A small network was shown many inputs. Here are its activations along a few directions, one row for each input.
In each table, some parts of the input vary, and every possible input appears once, in random order.
A made-up example of a description, with smaller parts first: one of 4 places along a line, together with either a single point or one of 9 places along a line or (one of 3 separate values, together with one of 5 places around a ring).
Shared parts are said once, and a part with two or three values counts as separate values.

Other details of the inputs vary at random and push rows far along three fixed directions, the same in every table; ignore that.

A family of inputs:
row 1: [ -1 -80  17  46  15 -60  46  22 -15 -24  33   1]
row 2: [-38  16  10  22 -22  10  -5 -26   5   1  14  17]
row 3: [-46  46  15  -6  15  16 -38 -37  -2  68  48 -74]
row 4: [ 28 -62  39  37 -18 -73  40  26   4 -37  50  23]
row 5: [ -3   0  20  59 -22  26  42  13  19 -47 -20  23]
row 6: [ -6  15  71  27  37  20 -22 -51  14  18  37 -76]
row 7: [ 16  26  -8  23   7  20  -6  23  18  21 -26 -16]
row 8: [ 48 -45 -24 -46  45 -43   5 -28 -65  61  60 -53]
row 9: [ 16 -57 -57 -49  45 -50  28  56 -17  37  10  18]
row 10: [ 34 -46 -17  22  30 -37  41   9 -34  26  37  20]
row 11: [ -4  14 -60 -45  14   3 -20  23   6  -4 -68  46]
row 12: [ 40  18 -48 -53   6   6  -5  13  18  -2 -72  56]
row 13: [ 11  14  42   9  -3   1 -44   9  33  -6   6 -10]
row 14: [  5   1  18  54 -27  21  25   6  -6 -35 -24  14]
row 15: [  5  13  29  11  -8  14   8 -35  -2 -28 -21 -18]
row 16: [ 54 -56 -17 -30  27 -57  44  28 -20  26  10  16]
row 17: [-15  32 -33 -44 -27  15 -29   9 -18  36 -42  23]
row 18: [-36  38 -36 -73  15  20 -14   7  -3  67  11  -3]
row 19: [-10  30  24   3 -10  -7 -20 -31  18 -36  22   9]
row 20: [-15 -21   1  23 -29   3 -11 -22 -27  18  39 -14]
row 21: [ -7 -18  19  62  -5  -1 -11  25  41 -36 -38  -1]
row 22: [  7  -5  14  -2   1  25  30   4  39 -32 -17  17]
row 23: [-18  13 -24 -26   2   7 -23   5 -16  -8 -53   5]
row 24: [-30  30 -16 -31 -18  14  -9  11   2  27 -19  18]
row 25: [-51  10  22   2  28  30 -36 -68 -43   4  50 -82]
row 26: [ 17   4 -21  14 -16  41  -3   4 -19  -6 -19   3]
row 27: [ 10  10   0   5 -40   2 -25 -20   8 -38   8  -5]
row 28: [  3  24 -35 -21  12  34  23  29  13  13 -26  25]
row 29: [ -6  -3  42  23 -33   8  12  16  53 -66  10  31]
row 30: [ -7  38  12 -17 -21  -7 -25 -21  -3 -19   1 -12]
Each input here is: one of 5 separate values, together with either a single point or one of 5 places along a line.
- Changing only the choice among 5 separate values turns row 29 into row 18. The same change can be made to row 19. Which row results? => row 2
- A walk changes only the place on the line of 5. It starts at row 25 and steps to row 23. List the rest of the walk in order. => row 11, row 1, row 9
- Change only the choice among 5 separate values in row 6. List by row number the other rows that result. => row 3, row 7, row 13, row 21
- Change only the place on the line of 5 in row 5. List by row number the other rows that result. => row 10, row 14, row 26, row 28
